A small network was trained on made-up records. Each row is its average activation on records with the value named, seen along a few directions.
Related values have similar rows: they may be neighbours, one step apart, or belong to one group.
Strong random noise was added to every row along 2 fixed directions; ignore it. To show where, here is one row again and again, with new noise each time:
-47 -42 81 -181 270 294 33 -68 44 -89 -556 225 294 386
-255 42 228 -175 172 323 26 -22 -177 -497 -674 -99 254 147
20 -78 13 -168 309 257 -22 2 125 162 -441 434 237 469
-328 33 195 -115 168 224 -198 318 -214 -171 -416 196 -31 90


FOP, 22 values:
fisep: -421 -158 440 452 -54 93 -48 839 72 -37 260 -174 -600 -494
zado: -66 -254 -336 341 -17 -31 173 -226 7 -457 -370 -22 -523 -178
tugaf: -48 186 309 296 78 -11 -431 -221 -341 -166 281 -247 -182 -606
niv: 332 -266 -249 302 -406 -261 700 -669 645 -33 -158 155 709 148
gapip: -221 90 147 -251 237 -3 -240 275 -189 -260 -275 219 39 -8
gite: -200 -234 139 -39 -451 177 -607 570 -571 269 640 -98 -761 -815
lov: 54 -9 -295 -304 151 -304 404 -203 -22 -310 -36 -754 592 163
gobil: 124 673 98 93 -199 -48 -276 795 -233 408 -60 -108 -423 3
tipek: 582 -77 -234 -502 -209 322 303 -694 188 -195 77 -132 461 169
selo: -317 270 257 -146 -26 -222 -575 641 -279 -101 44 425 -522 -13
zibo: -150 118 147 211 -90 -230 -42 228 590 -553 -8 -358 -65 -439
paned: 220 -380 -575 323 45 -110 325 -564 398 38 -229 280 -60 762
gul: 687 -147 -296 146 216 183 -275 -610 653 878 632 722 587 521
tor: 293 23 -41 -327 -133 467 271 -624 -111 -102 292 -4 -55 64
dutum: 487 -514 -81 329 -266 -253 641 -447 468 11 -357 259 647 155
ruf: 16 -67 210 -70 -351 320 -173 -109 -251 95 308 -179 -460 -360
misel: 60 49 463 273 -12 110 -323 -576 -99 -220 285 -513 62 -361
namak: 46 79 107 -289 191 291 282 -615 80 -186 -533 71 464 583
tob: 374 656 281 165 -110 -163 263 461 92 65 73 -87 123 374
gon: -134 -68 -501 -50 427 -509 180 308 -117 669 232 81 -3 -129
pemom: 34 -141 -531 -404 77 -240 375 -515 83 182 -150 -478 567 353
lar: -297 11 -273 -142 275 -405 55 383 -84 586 549 47 -220 -103
FOP is arranged as 4 separate groups.
List the group mates of misel, in the order listed.
> tugaf, gite, tipek, gul, tor, ruf
List the group mates of gobil, in the order listed.
> gapip, selo, namak, tob
List the group mates of niv, in the order listed.
> fisep, zado, zibo, paned, dutum

DOF, 9 values:
tufod: 149 -197 -337 226 -125 -176 -141 135 111 657 537 378 -279 -48
degu: 246 9 -61 -68 141 65 121 -17 262 450 55 353 100 396
zita: 193 -213 -155 -52 -59 -40 233 -245 250 98 13 -29 148 68
poris: -32 130 97 115 16 -94 75 60 -17 -257 -322 -4 71 197
det: 101 -30 84 -130 -34 187 212 -278 155 -273 -190 -279 284 -65
zito: -26 -147 -257 165 67 -289 -99 275 185 363 228 188 -204 -10
suzu: 284 -94 -25 -16 65 222 -162 -354 163 148 188 153 67 40
dopar: 107 -17 -146 -62 293 -187 -171 321 190 899 244 746 -29 384
vule: -266 227 201 -151 17 121 -221 197 -465 -228 -83 -1 -229 -74
DOF is arranged as a tree with 3 forks.
Name the neighbours of zita, in listed order.
> tufod, det, zito
Name the neighbours of vule, in listed order.
> degu
